These are the activations of a small neural network, seen along a few directions. Each row is one input.
In each table, some parts of the input vary, and every possible input appears once, in random order.
Descriptions start from the smaller parts, as in this example, which fits no table here: line(4) and (point or ring(11) or (values(2) and ring(8))).
Shared parts are said once, and a part with two or three values counts as separate values.
In the rows, zero is written as 128.

Rows:
r1: [ 94 152 118 102 155 143 104 154 127 136 185 127 156 117]
r2: [125 121 148 139 153  90 203  99 106 117  90 123 132 150]
r3: [137 173  96 122 129 133  72 160 174 157 208 190  72 120]
r4: [117 168  87 144 142 148 113 176 162 128 217 171  73 122]
r5: [142  88 138 169  92 128 139  92  38 106  67  65 132 130]
r6: [118 159 129  80 141 129  64 141 138 164 176 146 154 115]
r7: [136 124 153 126 144  81 183  93 114 130  87 128 130 150]
r8: [131  85 132 180 100 137 158 100  30  93  68  59 132 128]
r9: [161 129 160  99 129  67 143  81 126 154  81 144 126 151]
r10: [131 105 138 118 115 148 132 137 191 122  89 134 151 122]
r11: [ 84 149 111 112 164 151 124 160 121 121 188 120 157 117]
r12: [126 171  92 133 135 140  93 168 168 143 213 180  72 121]
r13: [105 156 124  91 147 135  84 148 133 150 181 136 154 116]
r14: [154  90 144 158  84 121 119  84  46 118  66  73 132 130]
r15: [110 165  82 154 150 157 134 185 155 112 222 162  74 122]
r16: [119 102 133 129 125 158 151 142 185 108  93 125 151 123]
r17: [148 127 157 113 136  74 163  87 121 142  84 135 128 151]
r18: [108  98 129 139 135 168 171 147 178  94  96 117 151 124]
r19: [144 108 141 106 107 140 113 131 196 136  86 144 151 120]
r20: [167  92 149 146  76 114  99  76  52 130  65  82 133 131]
- The inputs of r10 and r19 match in every part but one. If r12 is changed in the same way as r10 into r19, which row does it become? => r3
- What is each input in this table made of? => line(4) and line(5)
- Which other rows does r4 become when the line(5) part takes its other values? List them by row number. => r1, r5, r7, r16

Rows:
r21: [139  92 109 196  87 154 152 115  73  99 112 100  91 127]
r22: [121  95 168  96 130 122 175 106 118 111  78 108 207 140]
r23: [121 156  87 117 163 115 126 146  91 111 209 147  89 140]
r24: [ 91 159  79 137 109 149  89 164 111 134 176 125 102 122]
r25: [123 137 135  96 142 166 101 146 200 150 121 157 138 123]
r26: [103 143 116 100 133 139 133 140 209 151 121 150 133 128]
r27: [112  92 133 153 133 141 134 109  54 109 104  61 117 111]
r28: [141 149 105 138 102 168  68 171 123 121 204 125 139 104]
r29: [104  83 140 131 131 135 140 104  36 111 133  69 169 124]
r30: [121 141 116 122 120 174  61 167 108 128 200 132 105 126]
r31: [126 112 153 120 132 142 170  89 139 108  49 103 164 120]
r32: [108 146 116 139 146 138 109 159 101 132 199 159  90 111]
r33: [116 166 121 152 136 117 114 150 118 119 219 144  95 140]
r34: [179 140 170 100 122  35 106  55 117 184  42 148 138 144]
r35: [126  82 152 124 122 121 163 101 159  95  42 111 131 126]
r36: [154 141 130  99 113 147 113 171 211 139 143 148 178 119]
r37: [181 143 138 143 118  48  65  44  33 182 107 113 101 140]
r38: [118 164 131 123 143  99 153 154 204 145 132 166 138 143]
r39: [143  92 119 166  92 138 169 103 156 103  39 140 129 129]
r40: [124  84 133 165 119 142 140 111  80  96 104  65  97 123]
r41: [125 158 139 116 146 123 159 172 187 157 125 179 139 121]
r42: [139 141 125  82 176 103 175 140 188 134 156 168 126 154]
- What is each input in this table made of? => values(2) and (point or line(4) or line(6))
- The inputs of r40 and r35 match in every part but the values(2) part. If r28 is changed in the same way as r40 into r35, which row does it become? => r36
- Which other rows does r26 become when the line(6) part takes its other values? List them by row number. => r25, r36, r38, r41, r42

Rows:
r43: [132 119 129 130 134  68 170  84  36 110 132  81 145 153]
r44: [119 147 136 112 151  89  87  77  68 160 166 154 123 142]
r45: [151 111 117 120 138 160 135 138 216 118  97 153 173 101]
r46: [112  91 141 132 125 162 146 106 139 106  40  65 137 133]
r47: [134  87 129  84 107 160 137 162 167 106  63 100 178 113]
r48: [161 131 154  74 128 167  88 136 236 128 156 135 135 139]
r49: [ 98 187 123  96 173  92 106 141 113 186 156 189 113 118]
r50: [101 183 124 109 144  86 129 165 188 165 189 161 140 122]
r51: [ 83 137  50 198 120 224  97 207  93  78 239 106  79  97]
r52: [112  79 165 207  90 114 175  87  83 113  59 119 130 139]
r53: [204 135 141 147  98  86 139 103  69 137 109 144  54 149]
- What is each input in this table made of? => point or ring(10)

Rows:
r54: [141 142 149  92 145  62 113  87 111 156  92 139 115 145]
r55: [162  97 116 171  86 152 115 108 132  87  99  86 119 120]
r56: [144 148  99 116 116 167  41 191 112 152 197 150 126  96]
r57: [124 111 139 118 143 115 205 145 155 109  94 134 108 144]
r58: [100 114 143 118 162 121 197 142 163 127 113 124 174 118]
r59: [118 166  83 119 122 154  58 179 132 133 196 139 114 108]
r60: [150 137 144 114 119  63 130  82 103 186  81 155 121 147]
r61: [110 118 135 106 165 124 205 143 150 107 102 128 139 128]
r62: [132 136 127 134 130  99  95  99  47 140 119  98  98 127]
r63: [160 141 132 138 129 107 101  99  51 131 140  92 123 126]
r64: [161  95 129 135 100 120 162 111 189 117  81 136 106 133]
r65: [172  99 138 129 102 120 136 103 202 114  71 126 135 134]
r66: [108 169  94  81 143 127 115 148 202 151 185 180 102 113]
r67: [ 95 165  97 192 161 153 128 155 137 113 219 166  87 133]
r68: [149 139 168  58 144  84 132  84 116 136 152 132 154 161]
r69: [111 103 147 150 115 176  91 135 123  92 100  92 168 108]
r70: [131 138 145 164  99 103 104  92  33 158  81 134  95 114]
r71: [ 94  99 122 150 136 179 115 127 112 115 112  86 174 113]
r72: [156 106 155 101 107 157 124 122 193 129  72 124 144 133]
r73: [116 104 116 161 125 144 180 148  87  84 121  94  95 132]
r74: [170 145 155  96 144  70 118  88 115 147 113 132 140 144]
r75: [ 96 132 127 157 133 144 171 166  86  96 131  78 162 105]
r76: [ 73 110 109 165 132 154 129 140 104  98 116  90 179 104]
r77: [116  96 160  93 127 160 122 134 186 136  76 129 177 127]
r78: [152 153 118  73 128 140  70 172 179 166 179 191 142  93]
r79: [101 164  75 135 127 152  83 171 138 131 202 137 100 120]
r80: [152 136 154  83 127  63 122  86 123 152 134 134 157 166]
r81: [146  88 122 188 100 141 160 139  93  85 113 110  94 141]
r82: [100 104 141 108 155 149 137 121 181 141  85 125 192 127]
r83: [105 113 111 149 146 153 180 147  82  83 129  88 125 118]
r84: [142 130 132 125 113  98 104  97  59 135 161  94 139 147]
r85: [138 134 145 102 128 118 114  97  52 120 178  91 136 145]
r86: [145 105 135 145  90 188 101 129 122 102  98  84 128 122]
r87: [ 96 163  93 159 145 154 108 170 137 135 211 143  89 131]
r88: [ 83 105 127 108 146 145 174 123 162 138 100 130 192 130]
r89: [107 168 123 115 157 132 137 163 198 153 192 181  93 138]
r90: [141 131 123 156 104  99 112  92  39 170 109 114 104 125]
r91: [151  92 108 176  83 151 140 115 120  91 107  98  93 119]
r92: [126 170 108  70 138 128  85 167 193 145 177 180 113 112]
r93: [155  92 144 148 118 110 183 136 162 110  85 150 108 158]
r94: [141 146 166 122 115  67 121  83  95 172  52 177 112 136]
r95: [105 173 121 156 172 132 158 140 203 135 199 203 104 135]
- The inputs of r68 and r85 match in every part but one. If r92 is changed in the same way as r68 into r85, which row does it become? => r59
- The inputs of r55 and r65 match in every part but one. If r84 is changed in the same way as r55 into r65, which row does it become? => r80
- What is each input in this table made of? => values(2) and (line(5) or line(6) or ring(10))
- Which other rows does r67 become when the line(5) part takes its other values? List them by row number. => r56, r59, r79, r87
- Which other rows does r71 become when the ring(10) part takes its other values? List them by row number. => r55, r69, r73, r75, r76, r81, r83, r86, r91
- Which other rows does r87 become when the values(2) part takes its other values? List them by row number. => r89
